A small network was shown many inputs. Here are its activations along a few directions, one row for each input.
Each table varies a few parts of the input and shows all the possible inputs, shuffled.
A made-up example of a description, with smaller parts first: ring(5) and (point or line(9) or (values(3) and line(6))).
Shared parts are said once, and a part with two or three values counts as separate values.

Other details of the inputs shift rows strongly along two fixed directions, in all tables alike. That doesn't count.

A family of inputs:
r1: [ 23 -16 -51  -9  -6 -20  -6 -26  22  36  23]
r2: [ 32  -5 -43  -4  -9 -24 -16 -35  15  28  27]
r3: [-40  21  29  -1 -13  10  -2  18  -1  -1 -16]
r4: [ 22  -1 -55 -14  -9 -13 -15 -29 -10  21  21]
r5: [ 44   4   8   4  34  14  10   7 -11 -29 -13]
r6: [-61  -7 -11 -25 -27 -17 -13  -9   6  30 -12]
r7: [ 44   8   7  15  28  13   5  16 -12 -30 -11]
r8: [-43  -5  29   9 -10  -6  12  18  10  -6 -13]
r9: [-50  19  -6 -25 -38 -13 -16 -11  15  36 -11]
r10: [ 26 -16 -48  -8  -3 -19 -10 -28  23  36  24]
r11: [-48 -10  31   3  -8  -6  15  11   8  -7 -16]
r12: [ 24 -10 -53 -14 -11 -25  -7 -33  21  35  26]
r13: [ 28  -9 -53  -2 -14 -26  -4 -31   9  25  23]
r14: [ 32   6   6  14  35  26   6  19 -25 -17   6]
r15: [-44   9  29  -9  -3  15   2  15   2   2 -20]
r16: [-48 -11  -8 -33 -41 -20 -17   2  26  29 -22]
r17: [ 33  15   7  14  28  21   4  17 -27 -20   8]
r18: [ 49   4  16  20  11  25  10   9 -21 -24  -4]
r19: [ 43  -5   5  -2  20  22   9  17 -15 -36   0]
r20: [ 36   1  12  24  24  11  11  10  -6 -28  17]
r21: [-33   4  27  -8 -23   0  -5  28   5 -15 -23]
r22: [ 20  -7 -55 -19  -3 -11 -13 -30  -8  24  20]
r23: [ 41   0 -41 -11 -25 -10 -13 -32   4  34   6]
r24: [-46  14  27  -2  -9  -1  -3  17 -13  -4 -14]
r25: [-48   1   0  -8 -38 -33 -19 -13  29  36  -2]
r26: [ 47   1  17   8  16  26  15   1 -20 -23  -5]
r27: [ 28  -6 -55  -2 -16 -26 -12 -25  20  34  28]
r28: [ 33   0   6  19  19   7  21   4 -12 -31  13]
r29: [ 29 -11 -45 -10  -5 -24 -14 -38  18  34  26]
r30: [-44  17  23   2 -18  15  -4  14   3 -10 -17]
r31: [-50  -2  -9 -29 -31 -29 -18  -9  32  41 -35]
r32: [-49   8  24  -2 -13   0  -2  14 -13 -10 -14]
r33: [ 31  11   5   9  29  18   9   7 -34 -30  10]
r34: [-48   5  26  -3  -3   3  -2  20 -11  -1 -16]
r35: [-31  15  32  -9  -8  -7   1  12   7 -10 -36]
r36: [ 41 -13  18  25  41  16  12   4 -16 -32  13]
r37: [-42  12  28  -2  -7  14  -1  21   1   3 -18]
r38: [-32   5  29 -15 -22   0  -1  22   3 -18 -23]
r39: [ 27  -4 -51  -8   1  12 -13 -21   7  20  14]
r40: [-54 -12  -9  -6 -36 -31  -6  -6  25  34  -9]
r41: [-45   8  29 -11   3   7   1  17  -5   4 -19]
r42: [-45  13  26 -10 -10  18   2   6   4 -11 -18]
r43: [ 32  -7   8  23  27  14  16  14  -5 -25  14]
r44: [ 33  15   3  13  21  35   8   5 -18 -36   6]
r45: [ 35   3   9  17  21   9  18   4  -7 -31  16]
r46: [-35  -5  27  -8 -18   3  -3  30   7 -11 -25]
r47: [-50  -1  23  -2  -6   4  -1  17 -11  -6 -16]
r48: [-42   1  30  11 -15 -10  11  14   4 -12 -12]
r49: [ 45  -3  18  33  31  12   6   7 -19 -35  17]
r50: [-49   3  26 -10   1   4   2  15 -10  -1 -17]
r51: [ 46  -6  17  13  20  30  15   6 -18 -21  -8]
r52: [ 28  10 -53 -17  -6 -14 -19 -26  -3  38  20]
r53: [ 30   4   1  19  25  38   5  14 -14 -28   4]
r54: [ 32  -6   5  14  25   9  22   2 -10 -28  13]
r55: [-40   8  38   0 -11  -8   8   7  13 -10  -8]
r56: [-43  17  31 -14  -6  12   3  11   0  -1 -17]
r57: [ 36  -7  12  24  31  16  13  13  -4 -25  15]
r58: [-40   4  42   5 -11 -13   0   1   4 -11 -10]
r59: [ 30 -12   6  18  29  13  22   8  -9 -26  10]
r60: [ 36  -8  16  27  32  15   8  10  -7 -24  14]
r61: [-54 -10  -1 -17 -30 -30 -14 -17  33  41  -6]
r62: [ 22  -2 -55 -20  -1 -14 -15 -28  -7  33  21]
r63: [ 43   0   6  15  33  17   6  18 -10 -25 -14]
r64: [ 26 -10 -48 -13  -7 -23 -10 -34  22  35  27]
r65: [ 26 -14 -44  -8  -6 -27 -17 -39  13  33  25]
r66: [-29   0  38   2 -21   8   3  14   2   3 -31]
r67: [-47  -3  33  -1 -10  -9  16   6   5 -11 -14]
r68: [ 44 -11  18  33  39  16   9  10 -17 -33  15]
r69: [ 29  -9 -56   2 -15 -26  -9 -24  14  30  26]
r70: [ 24   4 -53 -23  -2 -13 -17 -27   0  42  18]
Description of these inputs: ring(5) and (values(3) or line(5) or line(6)).
The inputs of r12 and r43 match in every part but the ring(5) part. If r29 is changed in the same way as r12 into r43, which row does it become?
Answer: r60
The inputs of r17 and r41 match in every part but the ring(5) part. If r32 is changed in the same way as r17 into r41, which row does it become?
Answer: r6
Start at r36 and move only the line(6) part, one step at a time. The first step leads to r61. Which rows follow, in order?
Answer: r10, r1, r59, r11
Which other rows does r19 become when the values(3) part takes its other values? List them by row number.
Answer: r5, r26
Which other rows does r48 become when the line(6) part takes its other values? List them by row number.
Answer: r20, r25, r27, r49, r69
Which other rows does r46 become when the values(3) part takes its other values? List them by row number.
Answer: r63, r66
Which other rows does r42 become when the ring(5) part takes its other values? List them by row number.
Answer: r30, r39, r44, r53

A family of inputs:
r71: [ 39 -10 -30   3   2 -21   1 -15   9   2  21]
r72: [ 35   5 -42  -3  -5   9  -9  -7  -8   6  14]
r73: [-33  12  30 -11  -5   7  -4  14  -6   0 -27]
r74: [ 35  14  14  17  26  36  10  22 -27 -40   2]
r75: [-33   7  27 -14  -4   8   1  12  -5  -3 -29]
r76: [-34   2  41  10  -9  -9  14   0   9  -3  -8]
r77: [ 36 -16 -35  11   8 -14   2 -12  15   8  15]
r78: [-29  -7 -35 -36 -35 -19 -19 -20  17  47 -14]
r79: [ 36  -4 -38 -16   8   8  -4 -12  -3   9   5]
r80: [ 35 -16  30  32  33  21  18  24  -6 -38   9]
r81: [ 41   1 -37 -14  11   6  -8 -14  -4  14   6]
r82: [-35  15  28  -5 -10   9  -6  15  -7  -1 -23]
r83: [-36  13  23  -4 -17   9  -3  16  -8  -4 -20]
r84: [-56  -1 -34 -19 -20 -30 -17 -24  11  45  22]
r85: [ 39 -19 -30  11   6  -7  -4  -9  19  13  23]
r86: [ 38  -8 -25   5   3 -13  -3 -26  11   4  24]
r87: [-32  -5  35   3 -13 -18   9  11   7 -14 -12]
r88: [ 42   7 -34  -8  12   6 -12 -11  -6  13   8]
r89: [-35 -11  30  11  -6 -11  10  14  14  -8 -18]
r90: [ 37  16  19  16  33  36   7  21 -27 -37  -2]
r91: [  9   0  19  23  48  24  19  14 -38 -38  25]
r92: [-33  -3  40   4 -11 -10   6   0   9 -12  -9]
r93: [-29  -2 -20 -12 -36 -38  -8 -32  34  47   7]
r94: [-37  10  22  -4 -20  11   0  18  -8  -9 -19]
The inputs of r85 and r80 match in every part but one. If r74 is changed in the same way as r85 into r80, which row does it become?
Answer: r83
What do these inputs look like to the network?
Answer: values(2) and (point or line(5) or line(6))
Which other rows does r84 become when the values(2) part takes its other values? List them by row number.
Answer: r91
